Each row below holds a small network's activations on one record, seen along a few directions.
Here are examples, each followed by its value of one field, L.
Other fields move the rows too, some of them a lot.
In the rows, 500 means zero.
Random noise pushes rows far along 12 fixed directions. That doesn't count. These rows show it; they differ only by the noise:
[572 517 366 468 253 536 428 587 668 616 373 438 384 400 373 366 559 371
 532 600 531 425 531 472 613 363 485 442 566 653 433 645 560]
[345 502 414 481 458 400 543 618 629 534 520 495 581 531 563 341 521 293
 443 453 549 595 498 446 601 416 392 414 508 581 590 482 602]
[671 406 497 369 422 530 491 459 644 363 564 651 519 528 650 417 460 454
 479 381 492 611 571 276 345 517 609 396 599 547 629 595 588]
[508 567 575 409 424 580 484 627 305 429 402 249 282 542 340 609 521 494
 678 330 408 305 514 539 559 417 440 357 564 423 569 699 419]
[671 674 508 373 396 500 385 483 396 704 454 345 430 343 463 371 661 617
 534 614 586 297 654 549 659 488 599 651 664 492 490 613 476]
[655 610 538 433 467 446 517 526 551 453 518 356 526 486 472 452 620 598
 563 439 465 361 679 574 528 523 533 595 528 455 399 499 464]
[432 439 474 615 385 533 478 562 479 544 548 560 473 443 488 471 528 435
 405 568 639 555 560 366 586 503 475 543 539 474 601 510 574]
[514 605 378 391 661 370 500 442 558 415 418 223 465 580 603 344 537 537
 463 387 402 567 603 499 420 619 498 392 391 499 450 476 591]
[395 575 452 299 567 452 475 486 585 501 420 590 573 498 438 384 605 524
 517 354 493 539 557 429 376 410 519 469 476 494 683 645 523]
[698 479 573 379 411 548 344 497 502 496 476 520 411 522 402 586 496 570
 726 292 263 434 378 561 234 514 694 428 593 496 484 593 358]
[700 407 360 576 572 642 488 340 544 462 446 698 502 391 407 683 352 696
 568 562 447 555 483 462 241 588 657 544 461 512 324 479 407]
[487 627 367 252 695 670 400 351 194 654 440 615 464 399 471 657 303 663
 630 405 370 574 348 487 297 565 603 383 649 379 736 738 363]
[545 549 567 276 527 556 576 543 346 312 527 366 390 644 610 504 475 433
 528 293 489 432 561 315 553 475 430 255 591 401 791 706 600]
[590 671 393 406 406 543 558 558 664 593 543 606 667 406 326 526 547 541
 599 528 441 376 572 627 560 423 451 606 563 459 430 579 428]

[427 496 517 417 517 610 618 504 647 227 550 708 628 521 447 613 438 564
 493 345 506 581 617 352 372 496 400 494 523 398 596 635 470]
l9
[140 582 342 501 665 516 745 613 561 564 342 709 741 399 235 617 394 401
 625 568 593 475 406 680 613 161 248 504 387 601 470 561 367]
l1
[593 434 539 400 535 390 448 435 635 466 416 549 522 445 609 293 590 543
 446 499 570 581 669 433 387 447 645 584 509 668 430 492 509]
l2
[263 509 600 535 495 519 390 556 416 511 559 570 525 454 369 618 482 565
 587 309 418 592 411 606 301 553 486 590 508 406 550 496 331]
l5
[485 388 328 622 412 603 529 486 571 394 506 493 352 577 506 519 381 313
 325 595 528 648 457 287 560 559 402 308 375 460 548 564 714]
l8
[455 349 487 628 413 435 406 497 610 594 525 604 485 429 658 376 423 358
 410 599 587 704 426 410 482 509 600 474 530 664 441 398 556]
l7
[582 542 580 443 410 433 414 567 486 475 365 274 401 493 395 498 583 547
 676 345 320 389 540 672 429 483 587 488 502 522 365 529 372]
l4
[335 398 660 642 439 344 306 585 423 520 467 354 407 425 462 431 633 541
 547 308 385 601 545 648 307 547 639 646 485 505 422 411 303]
l8
[562 581 510 453 441 404 468 496 536 629 656 561 658 478 609 402 578 469
 438 497 413 552 524 568 512 579 551 628 547 407 625 457 532]
l1
[474 497 408 513 604 337 431 429 585 605 503 458 580 570 713 275 510 428
 350 547 500 712 415 458 452 659 564 455 421 585 476 316 673]
l4
[441 567 410 456 513 577 545 496 511 433 527 458 484 418 494 511 412 543
 425 500 547 573 645 428 543 557 429 521 554 428 502 601 515]
l6
[604 560 491 566 497 722 635 470 200 435 660 484 454 467 566 747 368 577
 394 614 587 480 649 384 719 642 364 502 621 201 679 623 556]
l2
[338 431 521 619 479 430 699 622 455 525 660 575 722 424 720 475 344 311
 494 528 662 604 604 553 759 404 348 580 656 566 450 353 447]
l5
[369 586 360 400 700 392 593 495 591 499 407 340 517 609 612 385 467 396
 492 556 518 512 398 524 632 430 387 319 399 634 460 449 614]
l3
[372 505 411 569 530 471 537 519 654 544 636 723 664 621 477 572 474 375
 438 475 404 614 317 523 462 552 407 416 379 450 587 390 566]
l7
[542 507 443 451 543 562 455 479 318 539 445 337 333 622 511 571 421 436
 566 446 378 436 311 487 519 511 513 243 489 458 603 581 589]
l6
[445 437 711 575 519 505 577 609 354 419 705 566 533 683 538 652 442 427
 534 415 539 421 328 472 563 478 391 426 561 389 650 368 483]
l2
[619 484 448 436 335 597 484 505 556 622 506 621 526 394 468 531 398 383
 592 575 508 473 396 542 572 394 527 474 618 613 468 575 458]
l5
[537 426 533 659 499 502 446 451 398 675 571 615 558 422 507 596 481 564
 484 655 578 499 421 529 513 569 577 642 527 496 401 338 458]
l4
[659 504 547 354 418 533 543 482 761 300 554 630 572 523 425 490 556 539
 554 368 446 488 629 452 346 475 551 492 482 501 491 603 507]
l6
[449 482 720 379 614 612 502 463 316 277 287 488 357 470 338 646 574 733
 661 349 587 284 584 391 383 333 549 504 516 483 563 702 339]
l9
[443 487 702 667 419 499 450 633 257 617 636 509 447 593 475 612 587 430
 500 520 572 366 336 533 671 522 491 544 532 406 613 376 486]
l7
[422 484 550 422 629 404 696 515 623 458 476 706 690 587 492 427 585 363
 497 544 669 378 449 444 608 217 405 491 385 620 579 455 608]
l1
[663 380 549 461 577 488 499 421 427 449 404 489 453 436 628 500 433 542
 608 545 553 442 433 513 486 424 613 461 557 710 346 433 445]
l3
[582 568 290 555 542 544 567 425 675 580 546 644 686 422 432 566 464 582
 494 647 425 556 525 624 488 563 460 615 436 465 333 434 487]
l3
[598 591 317 443 416 661 459 410 422 624 502 448 442 292 616 472 318 540
 440 689 532 609 625 450 603 587 501 481 725 555 481 662 472]
l9
[518 497 581 483 528 446 520 545 446 500 463 399 468 584 424 558 543 465
 641 373 375 373 388 653 497 408 499 448 470 507 421 487 389]
l8

Here are new rows. What is L for each?
[461 511 463 471 532 496 403 428 444 585 345 597 481 400 368 504 586 642
 503 524 540 509 535 493 381 437 598 594 438 465 534 584 459]
l2
[403 614 462 411 414 439 484 632 500 595 392 227 352 623 367 343 702 352
 448 553 532 276 431 497 775 382 362 373 411 514 613 596 683]
l6
[607 481 466 588 364 555 532 526 631 389 525 380 356 504 606 443 433 416
 396 617 578 491 590 338 646 530 450 392 514 569 424 518 657]
l7
[637 450 547 321 420 539 457 528 557 529 541 604 463 582 624 424 471 350
 501 483 474 471 352 406 509 414 545 341 646 609 640 587 595]
l2
[549 583 583 592 677 508 450 445 233 679 594 466 566 480 508 617 560 680
 530 590 488 387 400 675 556 623 572 694 501 353 489 315 419]
l3
[656 574 383 503 541 586 546 456 526 505 580 448 541 565 576 554 361 464
 480 578 377 516 432 504 539 608 442 391 482 459 417 453 557]
l9
[596 499 449 537 345 705 553 570 539 363 544 575 431 515 365 672 463 510
 527 472 447 486 585 418 484 499 415 468 499 365 527 677 531]
l3
[321 418 537 566 433 660 378 566 379 535 415 575 305 481 269 644 486 510
 553 512 542 451 321 379 459 423 493 416 485 442 635 662 500]
l6
[289 525 401 477 518 508 485 586 426 589 439 470 486 469 461 532 348 401
 605 364 351 657 393 613 429 465 433 424 526 548 484 569 372]
l5
